array([247, 391, 529, 791, 483, 557, 342]) ⇒ 391

array([[4454, 8768, 7087, 6637, 6996, 3626],
       [5846, 3187, 4706, 6549, 5169, 3685]]) ⇒ 8768

array([58, 55, 22, 39, 76]) ⇒ 55

array([[ 30, 139,  92,  97,  47],
       [230,  81,  52, 117, 143]]) ⇒ 139

array([-386, -106,  925, -552, -734]) ⇒ -106

array([ 26, 118, 797, 244, 713,  11, 605]) ⇒ 118

array([7867, 5701, 5770, 4990, 4789, 2252, 5315]) ⇒ 5701

array([7, 2, 2, 7]) ⇒ 2

array([[ 517,  473,  543,  391, -498],
       [ 411,  223,  898,  448, -303],
       [ 532,  467,  577,  376, -502]]) ⇒ 473

array([[ 75, 171, 164,  66,  87, 110],
       [ 79,  46, 248, 174, 205,  88]]) ⇒ 171
---
array([[3484, 6407, 6615, 2053, 3260, 6443, 5695, 5993, 5982, 5215, 1963,
        6304, 5508, 1944, 5225],
       [3115, 7025, 6813, 2285, 2632, 6325, 6172, 5990, 6281, 4425, 2402,
        6165, 4383, 2765, 5321],
       [4351, 5101, 7162, 4185, 4617, 5848, 6849, 6638, 7036, 7774, 4121,
        7091, 7060, 3690, 7392],
       [4180, 6492, 7346, 3565, 4450, 6231, 6359, 6321, 6826, 6694, 3364,
        6812, 6162, 2815, 6619],
       [6251, 2744, 6231, 6723, 6381, 3261, 3605, 3140, 3073, 4624, 6995,
        5737, 6663, 7035, 4332],
       [5707, 2542, 5813, 7036, 5854, 3440, 3489, 3487, 3644, 4869, 6978,
        6109, 6790, 6958, 4451],
       [6240, 2808, 5839, 7140, 6311, 3199, 4088, 4121, 4015, 4875, 7279,
        6098, 6693, 7203, 5164],
       [3981, 6144, 6938, 4025, 4363, 6488, 6635, 6654, 6448, 7144, 3361,
        6779, 6586, 3099, 7138]]) => 3981

array([[ -14,   44,   95,  168,   25,  177,  440,  250,   85,  334,  120,
         -38,  240,   71],
       [-267, -270, -589,  119,  -11, -418,   73,  -76,  205,  304, -365,
          29,   -4, -267],
       [ 357,  -89, -112,  547, -118, -422, -433,  163,  604, -172,  170,
         267,  135, -233],
       [ 744,   -4, -241,  731, -245, -128, -459,  293,  747,  268,  323,
         213,  210, -216],
       [ 322, -197, -444,  429, -106, -407, -146,  198,  757,  444,   63,
        -173,  -49, -478],
       [ 481,   71,   13, -222,   67,  358,  419,  504, -321,  427,  308,
          72,  281,  186],
       [  -6, -227, -208,   17,   45,    7,   89,  -47,   90,  139, -190,
         -77,  -81, -208],
       [ 203,   55, -435,  311,  -41, -136, -123, -126,  384,  234,   21,
         145,  193, -165],
       [ 199,  153,  454,   54,   35,  306, -204,  189, -138, -129,  378,
         -22,  208,  187],
       [ 876,  196,  465,  793, -411,   82, -525,  416,  702,  111,  422,
         305,   92, -209]]) => 876

array([[  33,   21,   78,   29,   31,   17,   29],
       [   2,   86,   91,  -88,    5,   -8,  113],
       [  18,  -71,  652, -130,   21, -145,  249],
       [-276, -203,   21,  341,   51,  304,  299],
       [ 164,  149, -107, -123,  234,  -61,  -51],
       [  58,  713,  772,  310,  380, -849, -312],
       [ 364,  -77,  -60,  380, -243,  -54,  216],
       [  45,  401,  441,  184,  222, -460, -171],
       [  33,   50,  -46,   34,   28,   42,   -8]]) => 33

array([[ -20,  -82,  348,  125,  152, -166,  -81,  120,  -99,  146,  308,
        -622],
       [ 290,  437,  330,   60,  220,  -23,  -99,  241, -241,   90, -398,
        -270],
       [-178,  164,  -16, -113,  266,   92,  -35,  -75, -142, -137,  -33,
         -98],
       [  31,  -14,   34,   -8,  -47,   -9,  -49, -121, -106,  -61,  -20,
         155],
       [ 341, -441,  382,   42, -494, -204,  120,  146,  312,  454,  166,
         328],
       [  71, -163,  618,  379,   -3, -283,  237, -261,   53,  374,  167,
        -628],
       [  35,  -45,  -81,   57,  -72,   37,  209,   68,  -68,   -5,  -71,
        -158],
       [ 686,  248,   77,  216,  213, -366,  324,  -86,  152, -182, -549,
         386],
       [  38,   55,   35,  -28,  151,  207,  -32,   20,   75, -103,   60,
        -197],
       [ 489,   32,   13,   97,  150, -230,   86,  -35,  134, -230, -465,
         293],
       [  55,  -54, -463,  440,  286,  -73,  420,   98, -305,   -7,  218,
        -101],
       [-480,  413, -217, -275,  410,  178, -135, -335, -273, -345, -248,
        -209]]) => -480

array([[ 84, 149, 168, 120, 156, 105, 172, 160, 120, 142, 109, 140, 110,
        113],
       [ 93, 144, 159, 134, 184, 126, 164, 157, 131, 129, 112, 136, 113,
        131],
       [ 93, 140, 157, 122, 141, 108, 168, 164, 108, 158, 136, 133, 115,
        131],
       [ 81, 146, 166, 131, 160, 116, 172, 158, 127, 135, 100, 147, 118,
        107],
       [113, 178, 158, 134, 180, 115, 159, 143, 127, 138,  86, 142, 106,
        134],
       [ 85, 201, 147, 198, 145, 133, 169, 130, 136, 116,  50, 162,  98,
        100],
       [126, 133, 163, 138, 153, 144, 143, 146, 170, 104, 157, 127, 122,
        125],
       [118, 135, 163, 122, 149, 124, 152, 155, 144, 130, 154, 125, 118,
        130],
       [105, 196, 153, 154, 164, 115, 163, 137, 123, 140,  65, 151, 102,
        125],
       [109, 156, 157, 132, 129, 112, 159, 153, 122, 146, 140, 129, 108,
        129],
       [100, 197, 135, 188, 167, 136, 165, 132, 122, 135,  53, 159, 107,
        129],
       [106, 155, 158, 136, 184, 129, 158, 149, 138, 129, 100, 143, 118,
        129]]) => 106
---
[ 5.43 -4.40  6.84  3.64] Answer: 3.64
[ 0.82 -0.15 -5.43 -4.30  1.99  0.18  2.08] Answer: 2.08
[ 2.18  7.45  5.95 -3.89  0.22] Answer: 0.22
[-6.39 -4.92  0.65  0.97] Answer: 0.97
[ 0.36 -5.28  3.88 -0.86] Answer: -0.86
[ 2.95  4.87  1.25 -6.24  1.07 -2.00] Answer: -2.00
[ 5.42  5.30  0.96 -1.96  0.29 -0.25 -0.67] Answer: -0.67
[ 2.01 -0.93  0.09  3.36  5.85] Answer: 5.85
[ 2.11  5.29 -0.81  0.48 -0.35  0.43] Answer: 0.43
---
(260, 697, 171, 84, 319, 788, 308) result: 308
((32, 59, 20, 104), (84, 80, 250, 75), (200, 165, 216, 100)) result: 100
(-24, 38, -47, -19) result: -19
(123, 232, 59, 178, 127, 34, 98) result: 98
((555, 170, -482, -221, 910), (-18, -626, 241, 959, 357), (945, 487, 97, -536, -144)) result: -144
(730, 178, 226, 54, 461, 907, 127) result: 127
---
((1.84, -3.28, -0.99, -0.54, 3.19), (-0.63, -6.55, 2.96, -5.68, -0.62), (-6.05, 1.16, 2.29, 2.05, -0.24)) => 2.05
((2.27, -0.69, -3.63, 1.84, -3.70, 2.61, 4.61), (-0.96, 4.53, -0.90, 3.90, -2.10, -4.08, 5.81), (1.03, -1.56, 3.21, -1.98, 1.16, -0.05, -2.02)) => -0.05
((-5.15, -3.23, 1.23, -0.58, -5.90, 0.62, -4.04), (5.83, -0.58, 2.12, 4.28, 4.54, -2.51, 4.42), (-5.13, -2.81, -0.83, -5.41, -2.43, 4.18, -3.30)) => 4.18
((3.39, -1.47, -2.94, -0.28, 2.07, -1.21), (2.62, 3.00, -2.32, -1.05, 6.19, 0.03), (-0.11, -5.24, -6.16, -3.48, -2.36, 0.49)) => -2.36
((-0.79, -0.49, 0.29, 0.24, 0.49, 0.31), (0.06, -0.09, -0.02, 0.31, -5.83, -0.19), (-0.53, 0.82, 1.11, -0.02, -0.16, -0.29)) => -0.16
((-2.85, -0.31, -0.75, -4.66, -3.13), (-2.62, -0.33, -0.57, -1.46, -0.17), (3.71, -5.12, 0.46, -5.59, -2.52)) => -5.59
